Each row below is a small network's average activation on inputs in which a field has the value named, seen along a few directions.
Related values have similar rows: they may be neighbours, one step apart, or belong to one group.
(in the rows, 500 means zero)
Strong random noise was added to every row along 3 fixed directions; ignore it. To show where, here is one row again and again, with new noise each time:
[507 837 603 497 673 373 438 378 263 432 591 344 297 500]
[364 529 517 424 606 400 544 540 432 541 542 555 485 456]
[429 591 550 501 587 352 493 557 423 523 510 514 488 481]
[439 683 568 507 617 275 443 555 411 567 540 431 514 529]
[447 393 531 563 485 458 563 627 486 444 395 693 492 404]


KEFU, 10 values:
zos: [204 673 417 136 770 419 681 352 356 636 826 375 393 471]
mib: [687 254 443 723 361 972 616 386 502 255 304 605 445 475]
zudus: [534 517 465 601 620 452 494 510 504 537 341 423 477 674]
zuniv: [435 784 509  77 694 521 409 131 263 533 962 267 266 402]
ridil: [348 612 478 216 642 341 525 490 476 686 800 459 612 488]
nidev: [691 463 447 678 240 609 279 461 648 580 349 425 612 622]
dobik: [455 750 419 440 674 526 525 344 483 706 609 195 562 788]
nugu: [358 146 410 533 530 452 687 704 599 516 432 668 557 558]
lugu: [740 389 574 699 119 564 346 559 665 283 358 557 490 341]
ger: [370 420 451 105 492 670 476 399 704 678 696 420 681 477]
The values of KEFU form a ring.
Q: Which values are neighbours of lugu? Give them in the order they are listed.
A: zuniv, ger
Q: Which values are neighbours of zudus? Give them in the order they are listed.
A: dobik, nugu
Q: How many steps from neighbour to neighbour lead from mib to ridil, at the fewest?
A: 5

TIVIL, 15 values:
fakos: [484 476 477 361 446 394 357 547 605 648 632 494 688 515]
gofog: [675 982 579 826 658  95 296 667 358 641 373 212 590 798]
goru: [497 390 526 386 386 603 549 457 571 490 524 701 542 310]
rized: [655 366 535 709 290 454 332 662 712 491 274 543 705 381]
vozoz: [624 471 496 574 541 640 497 395 492 405 351 444 471 566]
zupat: [523 703 550 422 540 281 453 525 427 535 640 425 489 494]
didad: [682 650 617 847 234  28 297 834 645 616 464 379 791 579]
pim: [405 645 457 465 649 278 590 544 409 588 579 398 519 685]
sogon: [346 347 399 375 525 514 662 499 507 459 588 760 461 363]
sen: [359 547 490 382 708 577 479 405 489 686 582 295 509 734]
tivi: [594 423 485 670 393 519 415 640 607 567 320 455 712 610]
tud: [349 498 469 263 564 431 402 483 620 798 727 286 718 604]
dul: [514 512 602 488 509 547 598 455 309 277 425 640 314 428]
lem: [641 531 498 638 456 651 422 418 525 446 463 349 444 483]
sugu: [615 665 622 835 477 352 415 562 456 307 323 485 287 537]
The values of TIVIL form a line.
Q: How many steps from neighbour to neighbour lead from vozoz to zupat, at the fewest?
A: 8
Q: Going along TIVIL from gofog by way of its neighbour pim, in what order are fakos, didad, sen, tivi, dul met?
A: dul, didad, fakos, tivi, sen
Q: Which values are neighbours of tud? Give them in the order they are listed.
A: rized, lem

MEB, 15 values:
naduz: [464 232 384 547 420 631 580 554 636 589 391 632 666 569]
boko: [521 253 498 554 381 776 604 376 564 307 344 584 375 439]
robeg: [583 439 540 493 477 624 499 477 523 500 483 413 511 477]
vofa: [373 370 446 368 461 300 502 652 592 695 635 555 711 467]
zop: [434 490 519 434 510 411 349 588 663 695 553 401 750 553]
nog: [571 388 537 630 267 434 436 700 674 481 434 599 753 465]
tiba: [478 401 421 502 548 577 644 525 481 387 430 712 401 453]
rimu: [391 163 390 523 399 635 610 654 740 601 287 656 672 590]
sozo: [634 326 494 808 425 464 542 725 520 428 120 701 537 512]
dus: [462 513 505 541 526 521 610 452 407 445 506 638 368 422]
paku: [513 486 518 597 581 615 591 422 360 328 426 600 218 469]
rapa: [560 549 559 515 472 414 517 559 484 434 528 540 465 413]
kipa: [465 524 502 350 487 682 473 351 474 412 609 465 409 405]
mon: [645 548 550 547 385 520 424 501 441 363 502 529 438 388]
ruvaf: [482 518 510 555 461 278 461 677 528 586 476 583 610 518]
The values of MEB form a line.
Q: Which values are neighbours of rapa? Give them in the order they are listed.
A: vofa, ruvaf
Q: Which values are neighbours of paku? Give them in the order they are listed.
A: tiba, sozo
Q: Which values are neighbours of zop? Give them in the order they are listed.
A: robeg, kipa
